These are the activations of a small neural network, seen along a few directions. Each row is one input.
Each table varies a few parts of the input and shows all the possible inputs, shuffled.
Descriptions start from the smaller parts, as in this example, which fits no table here: one of 8 places around a ring, together with either a single point or one of 9 places along a line or (one of 3 separate values, together with one of 6 places along a line).
Shared parts are said once, and a part with two or three values counts as separate values.
In the rows, 128 means zero.

Other details of the inputs vary at random and push rows far along two fixed directions, the same in every table; ignore that.

Rows:
x1: [137 175 141 134 133 135 135 143 112 162 135 152 133]
x2: [156 165 140 141 122 138 124 133 121 168 134 142 127]
x3: [140 161 168 164 100 146 144 134 114 136 133 148 106]
x4: [122 110 125 122 148 133 120 126 152 147 119 125 158]
x5: [116 104 132 137 116 128 144 120 117  73 134 138 117]
x6: [129 130 109 101 149 118 123 127 129 136 131 126 134]
x7: [141 158 141 138 113 134 129 119 127 146 141 133 118]
x8: [123 116 111  96 158 126 110 119 167 175 122 105 158]
x9: [144 148 155 164  96 144 135 136 108 122 127 138 104]
x10: [135 174 152 135 116 136 141 116 129 158 148 143 124]
x11: [121 136 130 129 116 129 133 132 115 113 130 128 112]
x12: [128 169 137 149 101 127 110 120 120 171 136 128 145]
x13: [154 166 149 161  95 143 128 146 100 138 120 136 107]
x14: [143 172 149 136 115 139 135 136 128 165 129 129 110]
x15: [130 111 105  87 179 117 131 133 161 153 121 120 134]
x16: [114 119 119  93 146 127 115 111 175 173 127  97 146]
x17: [123  55  87 110 137 112 121 114 129  53 120 109 120]
x18: [142 160 141 154  94 135 125 137  88 116 130 141 117]
x19: [126 172 163 156 100 144 145 144 107 130 135 149 109]
x20: [125 133 101  79 169 117 121 134 151 165 130 113 133]
x21: [139 170 157 158  96 145 137 145 105 133 128 138 106]
x22: [118 169 146 149 101 129 119 116 129 169 141 131 142]
x23: [131 178 145 130 114 137 132 140 121 161 137 131 113]
x24: [120 105 109  91 160 119 117 123 158 160 118 102 156]
x25: [131 158 166 168  85 147 131 135 108 142 123 131 132]
x26: [131 166 144 148 116 128 120 129 114 172 132 134 151]
x27: [128 127 116 104 137 121 128 110 145 135 140 118 125]
x28: [136 147 142 147 103 144 111 129 127 158 121 119 140]
x29: [154 171 137 138 112 135 119 124 119 164 139 132 122]
x30: [124 129 116 100 137 121 130 113 140 134 140 118 125]
x31: [131 131 104  81 170 119 123 134 155 167 125 111 132]
x32: [135 123 113 110 157 122 130 120 139 136 136 137 141]
x33: [122  93 147 169 101 138 149 141 106  49 113 141  98]
x34: [125 179 153 128 117 133 141 125 123 157 144 144 122]
x35: [126 131 140 153  96 133 135 132  96  82 129 140 111]
x36: [ 91  47 108  99 151 120 126 110 174  87 115  99 140]
x37: [140  79 129 174  93 136 127 141  90  41 108 131  99]
x38: [138 127 102  87 167 116 117 114 158 166 137 116 138]
x39: [156 167 139 137 111 137 120 129 121 167 135 131 118]
x40: [110  44 101 118 130 117 118 126 133  64 103  95 136]
x41: [104  86 130 154 103 121 128 123 112  70 120 120 130]
x42: [141 162 166 164  97 146 142 129 115 134 138 151 111]
x43: [112 124 102  98 156 109 108 110 159 173 134 113 161]
x44: [115  54  92  90 154 111 125 112 161  82 123 102 115]
x45: [154 163 151 165 107 145 132 150  99 138 120 147 115]
x46: [ 94  87 133 159 105 121 131 115 124  69 126 133 134]
x47: [134  86 121 153 131 128 132 130 112  65 123 148 127]
x48: [116  80 131 180  83 125 121 133  84  44 111 126 127]
x49: [134 129 132 156  98 136 126 149  91  87 120 133 107]
x50: [130  94 135 170 116 138 141 155  92  51 110 151 115]
x51: [118  98 122 117 151 125 128 131 143 132 116 122 156]
x52: [122 132 106  81 177 117 128 136 155 164 132 124 138]
x53: [139 122 106  87 168 119 120 124 159 171 127 112 130]
x54: [132 132  99  79 166 115 121 115 150 163 139 118 142]
x55: [135  90 115 148 121 127 128 126 104  64 123 138 124]
x56: [111 104 117 119 151 112 124 124 138 129 124 125 159]
x57: [114  82 113 108 146 117 135 110 153  88 132 120 119]
x58: [129 175 156 132 120 140 143 138 130 161 135 137 114]
x59: [137 122 108  89 174 119 125 122 164 169 134 127 140]
x60: [ 89  39 107  97 151 113 134 115 163  73 112  97 138]
x61: [140 178 135 129 113 133 123 137 109 162 134 130 119]
x62: [ 98 127 124  90 153 108 128 107 168 168 137 107 150]
x63: [110  57  94 109 158 110 133 129 125  50 117 132 132]
x64: [132 134  98  76 154 113 117 112 150 163 139 107 134]
x65: [142 171 145 158 106 140 130 147  88 134 129 151 121]
x66: [130 101 121 142 131 128 136 131 106  76 127 149 132]
x67: [146 175 139 132 114 138 124 144 116 164 127 126 116]
x68: [124 165 143 155 121 129 121 126 123 170 137 150 159]
x69: [108  91 140 164  98 133 147 138  93  32 120 145 102]
x70: [136 121 110  89 177 120 127 127 163 170 129 123 136]
Description of these inputs: one of 5 places along a line, together with either one of 4 places along a line or one of 10 places around a ring.
Changing only the place on the line of 5 turns x37 into x70. The same change can be made to x39. Which row results?
> x59
Changing only the place on the line of 5 turns x54 into x66. The same change can be made to x65. Which row results?
> x1
A walk changes only the place on the ring of 10. It starts at x21 and steps to x23. List the rest of the walk in order.
> x11, x35, x30, x27, x7, x44, x9, x14
Change only the place on the ring of 10 in x57. List by row number the other rows that result.
> x3, x5, x10, x19, x33, x34, x42, x58, x69
A walk changes only the place on the line of 5. It starts at x46 and steps to x22. List the rest of the walk in order.
> x12, x43, x68
Change only the place on the line of 5 in x36. List by row number the other rows that result.
> x4, x8, x16, x28

Rows:
x71: [125 106 153 176 100 139 132 154 101 106 105 136 128]
x72: [162 174 129 133 105 137  98 118 115 187 136 127 143]
x73: [140 181 135 144 133 124 124 114 122 180 154 165 152]
x74: [155 201 122  48 165 119 146 134 155 194 156 125  75]
x75: [146 101  65  12 236 110 140 139 188 161 121 105  95]
x76: [105 121 155 163  78 129 135 130 102  95 125 124 109]
x77: [108 130 100 100 153 117 107 125 140 149 132 122 161]
x78: [ 93 118 145 155  91 138 134 130 117  76 127 129 119]
x79: [153 155 165 197  86 151 126 151  99 128 104 135 125]
x80: [127 171 115  92 153 110 105 124 139 225 145 112 159]
x81: [140  45  44  60 191  99 136 140 122  33 124 119  89]
x82: [114  65 134 134 148 130 145 133 134  74 113 132 149]
x83: [107 128 164 159  92 137 154 115 109  81 132 143 125]
x84: [125 133 119  87 192 117 130 114 193 206 141 131 154]
x85: [149 155 135 182  85 130 112 135  82 113 118 134 136]
x86: [119 183 158 139 119 130 141 104 146 176 158 150 124]
x87: [134 152 151 174 101 138 137 128  79 108 135 162 155]
x88: [122 130 145 169  76 132 131 123 111  88 120 113 107]
x89: [122   5  85  96 158 121 107 120 165  61  97  88 128]
x90: [117  62 115 127  99 130 120 108 135  60 124  96 105]
x91: [125 173 154 141 126 150 128 148 138 188 122 140 150]
Changing only one part turns x83 into x87. The same change can be made to x90. Which row results?
> x72
What is each input in this table made of?
> one of 3 separate values, together with either a single point or one of 6 places along a line
List by row number the other rows that have the choice among 3 separate values in common with x75.
> x71, x79, x82, x84, x89, x91
Change only the choice among 3 separate values in x86. List by row number the other rows that result.
> x73, x84

Rows:
x92: [114  79 136 136 102 124 119 142 135  93  92  98 107]
x93: [106  73 112 111 170 129 119 122 145 105 118 139 165]
x94: [131  80 120 169 121 138 110 135 100  72 105 136 161]
x95: [131  92 131 148  89 124 114 118 117  62 131 117  95]
x96: [130  81  81  98 140 110 107  95 142 110 115  95 143]
x97: [136 186 188 183 100 167 148 139 117 140 129 171 138]
x98: [144 181 167 192  73 146 111 156  90 162 100 123 132]
x99: [107 136  90  66 155  98 119 114 131 150 144 101 154]
x100: [114 111 127  86 163 137 130 110 184 160 128  98 126]
x101: [117 147 109 103 103 118 115 121 106 118 134  94 125]
x102: [128  79 104  95 123 116 120  94 151 105 121 101 115]
x103: [167 135 123 110 156 141 153 156 117 113 125 136  64]
x104: [131 113 148 139 121 136 145 118 144 127 137 121 115]
x105: [200 193 149 150  96 157 132 172  78 142 123 154  65]
x106: [ 95  96 107 139 135 110 129 121 115  77 138 159 131]
x107: [155 122  82  57 219 115 132 151 139 154 130 150 122]
x108: [137 127 117 145 133 112 108 120 112 121 140 134 150]
x109: [132 111  85  84 173 101 113  94 152 168 131 115 172]
x110: [114 166 157 131 148 126 128 145 135 200 120 147 159]
x111: [117  95 144 154 110 128 140 115 124  58 139 124  90]
x112: [109 126 117  77 179 105 138 103 187 144 154 124 136]
x113: [143 179 177 168 109 146 155 131 129 158 145 166 141]
x114: [102  83 157 160 109 133 147 143 128  74  99 113  97]
x115: [107 206 157 101 120 127 160 123 131 161 159 140 124]
x116: [157 107 119 131 156 137 164 166 104  47 116 168  83]
x117: [118 101  93  92 175 117 110 133 160 179 118 100 177]
x118: [119 114 121 133 146 112 113 143 130 152 102 115 162]
x119: [158 166 156 140  90 142 120 124 134 187 138 123 124]
x120: [114  98 115 147  80 121 120 121 115  65 127 122  86]
x121: [119  85 128 156 126 124 137 111  98  65 126 166 146]
x122: [193 187 109 118 165 132 123 166  94 182 128 155 123]
x123: [164 171 158 198  91 142 121 139  83 159 135 160 163]
x124: [116 101  94 151  96 116 107 122 105  71 122 116 114]
x125: [134 185 156 127 132 134 155 105 145 174 146 158 140]
x126: [110 116 105  81 186 101 116 106 162 155 154 134 155]
x127: [101 100 109  85 185 122 125 132 168 175 126 124 171]
x128: [114  97  99 165 111 110 116 127  93  66 127 143 133]
x129: [111 141 122  80 101 118 126 116 130 125 141  93 101]
x130: [128  81 100 124 131 135  96 123 136 101 102  96 148]
x131: [138 160 146 131 146 130 129 124 134 196 149 159 169]
x132: [100 101 128 153 101 125 145 117 122  61 136 129  80]
x133: [122  89 141 151 106 134 152 103 119  64 125 129 100]
x134: [175 127  63  56 190 117 108 149 140 160 116 102 108]
x135: [113 175 169 130 140 130 150 143 158 187 120 138 139]
x136: [ 95 111 141 125  95 128 157 121 105  50 139 112  84]
x137: [135  96 113 160  99 121 102 121 102  62 124 114 121]
x138: [143 170 168 161  75 160 122 148 119 176 120 121 117]
x139: [107 194 141  96 133 121 137 123 112 176 160 146 145]
x140: [153 176 174 169  71 166 114 135 112 159 121 133 118]
x141: [140 166 131 135 114 146 105 142 133 201 117 102 151]
x142: [120 203 167 178  89 139 154 131 110 134 152 178 111]
x143: [101 113 125  89 172 129 147 131 187 159 126 118 150]
x144: [106  78 145 153 113 148 148 140 133  80 113 112 106]
x145: [141 107  93  95 148 115 101 112 161 169 127  90 157]
Changing only one part turns x137 into x111. The same change can be made to x134. Which row results?
> x103
Changing only one part turns x132 into x124. The same change can be made to x144. Which row results?
> x141
What is each input in this table made of?
> one of 6 places around a ring, together with either a single point or one of 8 places along a line
List by row number the other rows that have the place on the ring of 6 in common with x93.
> x106, x107, x110, x121, x126, x127, x131, x139
Change only the place on the line of 8 in x109. List by row number the other rows that result.
> x94, x99, x108, x117, x118, x123, x128
List by row number the other rows that have the place on the ring of 6 in common with x140.
> x92, x95, x102, x105, x119, x120, x129, x138
